Each row below holds a small network's activations on one input, seen along a few directions.
In each table, some parts of the input vary, and every possible input appears once, in random order.
A made-up example of a description, with smaller parts first: one of 5 places around a ring, together with either a single point or one of 9 places around a ring or (one of 2 separate values, together with one of 6 places along a line).
Shared parts are said once, and a part with two or three values counts as separate values.
In the rows, 128 means zero.

Other details of the inputs shift rows strongly along two fixed directions, in all tables alike. That doesn't count.

A family of inputs:
row 1: [ 71  48  74 165 113  95  48 143 141  91 154 134 181 115 105 100]
row 2: [ 60   9  73  73  98 109  42 179 107 143 121 129 175 116 144 183]
row 3: [145 156 128 151 166 132 131 132 149 127 104 121 130 164 135 132]
row 4: [119 129 153  30 112 147 163 128 132 151 139 104 105 126 152 130]
row 5: [ 65  42  97 103 104 100  74 170 103 143 136 114 164 121 131 143]
row 6: [105 113  90 217 140 114  64 117  96 107 152 159 160  97 109 121]
row 7: [135 122 137  53  93 147 174 123 133 169 116 110  98 120 155 155]
row 8: [117 126 152  38  82 143 186 161 119 152 119 130 128 121 126 155]
row 9: [106 127 156  60  94 155 188 117 115 158 116 110 112 127 133 148]
row 10: [120 143 164  66 171 148 164 142 120 146  83 128 108 161 156 189]
row 11: [187 213 150 179 136 146 145  90 112 118 150 145  80 100 106  97]
row 12: [124 110 123 214 180  94  73 122 141 100 133 125 144 155 119 109]
row 13: [127 129 164  26  90 165 157 127 128 147 133 118 117 110 130 166]
row 14: [139 173 149  72 126 170 160 152  78 126  79 148 105 103 158 196]
row 15: [119 120 142  40  84 164 170 132 131 149 115 125 115 112 134 176]
row 16: [184 191 165 166 184 134 146  96 157 123 129 104 106 157 124  82]
row 17: [182 205 131 182 123 153 176  89 113 122 143 152  84 100 115 117]
row 18: [134 134 140  38 101 137 186 141 137 150 123 130 110 129 151 133]
row 19: [125 156 168  78 163 147 171 136 129 139  93 127 107 163 154 187]
row 20: [191 161 148 137 102 111 152  95 157 141 166 107 102 115 122  72]
row 21: [142 139 146 135 185 130 115 126 134 128 110 120 127 157 130 121]
row 22: [150 179 154  69 129 171 144 142  77 127 108 147  99  99 139 178]
row 23: [175 178 137 164 117 124 193  75 170 137 152  95  78 125 135  45]
row 24: [145 110  95 217 103  70 121 124 149 127 154 121 138 124 105  51]
row 25: [117 128 149  56  96 142 190 137 118 171 119 104 101 127 147 142]
row 26: [137 112  85 205 106  87 115 117 169  99 155 133 148 118 104  51]
row 27: [113  95 108 214 114  92  89  96 136 116 165 104 148 119  95  60]
row 28: [148 138 130 235 170  98  88 113 154  94 146 116 138 158 117  89]
row 29: [157 207 151 189 137 151 176  73 122 135 144 162  98 108 122  98]
row 30: [ 71  11  56  82  87  99  58 191 111 140 107 153 183 122 143 186]
row 31: [184 211 164 189 160 135 180  95 168 117 129 111  93 164 133 101]
row 32: [139 174 153  70 123 177 154 128  80 135 136 157 103  99 128 184]
row 33: [184 201 176 184 167 136 154  94 161 111 146 105 101 161 126  91]
row 34: [152 130 124 229 196  93  85 105 149 108 130 117 128 154 114  70]
row 35: [184 196 165 166 176 138 146 102 159 123 134 105 109 160 125  88]
row 36: [131  91  95 209 109 100  75  86 148 113 163 108 144 112 104  73]
row 37: [ 45  52  65 122 123 133  62 178  63 124 102 186 185 105 138 216]
row 38: [100 160 171  56 135 179 150 122  81 151 128 171 123 109 139 186]
row 39: [ 86  73 100 123 178 111  84 165 115 127  78 142 153 159 143 176]
row 40: [143 171 137  67 122 173 162 152  77 132  86 158  99 103 150 198]
row 41: [158 175 168 160 103 124 169  88 152 125 171  96 106 113  93  58]
row 42: [176 187 176 181 189 123 149  86 150 123 135 106  92 154 126  85]
row 43: [150 101  94 204  99  86  75 116 158 107 168 124 154 106  96  69]
row 44: [ 39   4  40 158 111  93  40 150 124 105 119 142 191 128 125 133]
row 45: [104 129 157  47  86 157 188 141 120 150 119 121 120 121 124 158]
row 46: [136 123 137  35  81 150 170 147 132 151 117 134 123 114 137 170]
row 47: [128 114  89 211 176  99  84 133 147 112 104 129 154 158 121 106]
row 48: [135 165 155  77 151 160 166 148 134 140  96 124 119 166 155 180]
row 49: [ 92  76  73 189 107 103  91 125 154  98 142 132 160 116 106  88]
row 50: [132 104 107 206 102  76  89 130 145 107 173 120 160 113  86  55]
row 51: [ 59  53  94 113 150 116  68 190 109 113  86 150 177 164 150 218]
row 52: [183 197 165 176 168 134 147  99 161 118 144 103 108 161 127  88]
row 53: [185 211 134 182 129 148 169  96 114 122 129 154  78 104 116 108]
row 54: [ 51  23  79  60 102 107  54 195 115 113 130 153 197 118 125 166]
row 55: [146 180 167  72 132 169 142 143  77 121 101 136 106  99 148 178]
row 56: [130 112  95 214 183  96  86 128 144 113 101 128 145 158 122 103]
row 57: [ 89  69  88 173 122 102  71 108 142 104 154 118 160 122 112  83]
row 58: [127 124 156   6 106 138 162 151 128 148 137 127 121 127 150 140]
row 59: [125 124 145  55  91 162 176 106 129 158 113 113 104 121 143 161]
row 60: [ 80  44  97  94 100  88  72 184 104 136 138 135 177 124 123 139]
Description of these inputs: one of 2 separate values, together with either one of 6 places along a line or one of 9 places around a ring or (one of 3 separate values, together with one of 5 places around a ring).
Q: The inputs of row 22 and row 40 match in every part but the choice among 2 separate values. If row 2 is changed in the same way as row 22 into row 40, which row does it become?
A: row 7
Q: The inputs of row 18 and row 58 match in every part but the choice among 2 separate values. If row 9 is changed in the same way as row 18 into row 58, which row does it become?
A: row 27
Q: Start at row 52 and move only the place on the ring of 9, one step at a time. The first step leads to row 35. Which rows follow, in order?
A: row 16, row 21, row 34, row 42, row 12, row 28, row 33
Q: Change only the choice among 3 separate values in row 15. List by row number the other rows that result.
A: row 45, row 49
Q: Change only the choice among 3 separate values in row 4. List by row number the other rows that result.
A: row 2, row 5
Q: Change only the choice among 2 separate values in row 48. List by row number the other rows that result.
A: row 52

A family of inputs:
row 61: [ 92 101 136  60 117 148 127 138 102 140 119 129 129 121 143 172]
row 62: [157 181 168 138 119 140 166  97 146 126 153 113 106 125 111  94]
row 63: [ 96  67  65 191 112  94  63 145 142 101 137 144 174 122 106 113]
row 64: [115  69  93 196 150  84  61 130 158 113 122 107 165 147 110  92]
row 65: [100 103 124  87 135 149 114 162  95 143  92 148 147 148 147 210]
row 66: [177 197 159 159 164 146 162  98 136 120 134 128  92 135 125  86]
row 67: [166 164 135 129 111 139 155 102 143 137 136 117 100 115 131 105]
row 68: [ 69  59 101  60 114 124 104 170  94 145 103 142 148 124 142 184]
row 69: [136 158 173  26 107 163 202 143 119 154 120 127 103 132 135 158]
row 70: [188 194 160 134 119 134 188  95 140 147 145 103  79 119 127  82]
row 71: [165 193 169 151 128 144 189  76 148 133 160 105  95 123 116  80]
row 72: [108 102 105 174 118  97 112 127 132 127 132 133 150 124 119  96]
row 73: [110 142 151  52 146 162 151 163 101 132  85 137 120 134 154 203]
row 74: [161 191 148 151 156 141 156 108 130 118 121 123 105 137 128 109]
row 75: [135 127 111 204 152 114 103 128 130 114 120 135 130 134 122 131]
row 76: [104 122 141  32 107 162 170 139 119 149 112 137 128 125 146 180]
row 77: [113  98  93 196 166  98  53 132 123 112 137 157 158 130 116 120]
row 78: [115  79  68 210 118  93  76 114 141 106 138 134 148 118 115  92]
row 79: [170 180 170 131 121 137 161  99 137 124 156 112 104 117 120  97]
row 80: [145 120 105 164 114 110 112 123 142 108 143 131 138 115 116 102]
row 81: [ 92  74 114  61 107 121 104 181  99 137 114 145 157 122 138 175]
row 82: [134 120 117 178 123 114  92 113 129 120 150 120 132 114 120  97]
row 83: [ 97 100 139  60 141 129 126 161 138 138 113 117 139 164 156 168]
Q: What do these inputs look like to the network?
A: either one of 2 separate values or one of 6 places along a line or (one of 3 separate values, together with one of 5 places around a ring)
Q: What sort of input is row 64?
A: one of 2 separate values

A family of inputs:
row 84: [ 85  84 108 103 101 125 114 155 123 125 115 147 138 127 126 155]
row 85: [157 166 137 186 125 112 133 107 143 118 158 129 121 120 112  69]
row 86: [162 152 146 130 125 123 170  90 141 134 163 102 110  96 123  95]
row 87: [128 153 146 112 149 153 166 114 124 144 114 125 106 137 143 160]
row 88: [149 140 120 126 119 129 168 104 143 136 143 107 109 101 128 103]
row 89: [153 157 141  87 127 146 164 139 115 143 113 118 114 124 144 151]
row 90: [106  94 109 106 106 125 112 158 117 131 110 143 159 126 134 162]
row 91: [129 115  94 217 139  98  78 125 133 112 120 156 132 146 117  98]
row 92: [117 152 172  74 146 164 155 118 106 144 110 129 114 135 135 162]
row 93: [136 121 107 194 128 108  66 131 125 107 133 138 133 131 108  93]
row 94: [160 163 147 106 130 147 187 102 140 130 165 104 125 102 117 126]
row 95: [106 106 111 169 129 116  59 140 113 105 122 151 147 145 127 123]
row 96: [ 75  61 126  52 140 119  93 180 142 135  99 116 156 173 149 165]
Q: What do these inputs look like to the network?
A: either a single point or (one of 2 separate values, together with one of 6 places along a line)
Q: Change only the place on the line of 6 in row 89. List by row number the other rows that result.
A: row 84, row 87, row 88, row 90, row 91

A family of inputs:
row 97: [158 164 142 137 141 134 149 125 138 124 108 123 107 141 134 121]
row 98: [107  84 105 111 115 123  90 148 116 129 128 128 142 125 135 152]
row 99: [178 171 125 213 158 102 122 107 152 107 137 120 116 134 117  66]
row 100: [140 154 139  95 125 161 145 122 101 141 113 153 111 107 129 167]
row 101: [147 149 134 126 123 129 159 107 143 138 134 123 108 126 134 110]
row 102: [111  95 114 143 119 109  95 138 117 122 131 122 141 121 117 123]
row 103: [137 152 150 152 160 129 129 111 132 128 134 127 120 144 129 121]
row 104: [139 160 154 102 122 142 179 114 132 148 129 119  98 128 128 112]
row 105: [132 125 124 123 124 129 134 113 142 127 134 127 120 126 132 114]
row 106: [156 158 146 105 118 140 169 114 131 148 133 115 100 127 142 121]
row 107: [142 130 138 131 113 123 131 131 134 127 140 122 126 127 119 122]
row 108: [116 123 143  89 121 144 131 131 122 135 125 118 129 120 129 134]
row 109: [137 162 155 142 149 141 151 104 137 131 121 119 113 143 133 136]
row 110: [132 140  93 242 129 103  93 112 123  89 156 145 137 106 108  80]
row 111: [118 107 122 118 113 118 122 149 124 134 127 134 145 126 129 141]
row 112: [120 129 131 111 144 145 145 137 125 127 103 122 127 140 137 167]
row 113: [108  97 105 147 120 108 104 136 114 129 127 125 147 126 125 120]
row 114: [126 139 146  83 112 141 165 138 134 144 125 134 121 133 132 144]
row 115: [118 123 133  86 114 141 130 141 129 129 131 126 140 129 126 148]
row 116: [ 95  85 111 104 116 125 109 152 128 122 125 143 159 130 126 149]
row 117: [ 87  79 105 110 124 122 101 143 117 124 122 136 153 125 125 137]
row 118: [125 119 126 134 162 120 101 144 120 122 127 138 140 140 131 134]
row 119: [115  98 103 139 121 117  89 129 135 119 134 125 145 120 128 126]
Q: What do these inputs look like to the network?
A: either one of 2 separate values or one of 6 places around a ring or (one of 3 separate values, together with one of 5 places around a ring)
Q: Start at row 103 and move only the place on the ring of 6, one step at a time. The first step leads to row 109. Which rows follow, in order?
A: row 112, row 97, row 99, row 118
Q: Change only the choice among 3 separate values in row 117. List by row number the other rows that result.
A: row 105, row 116
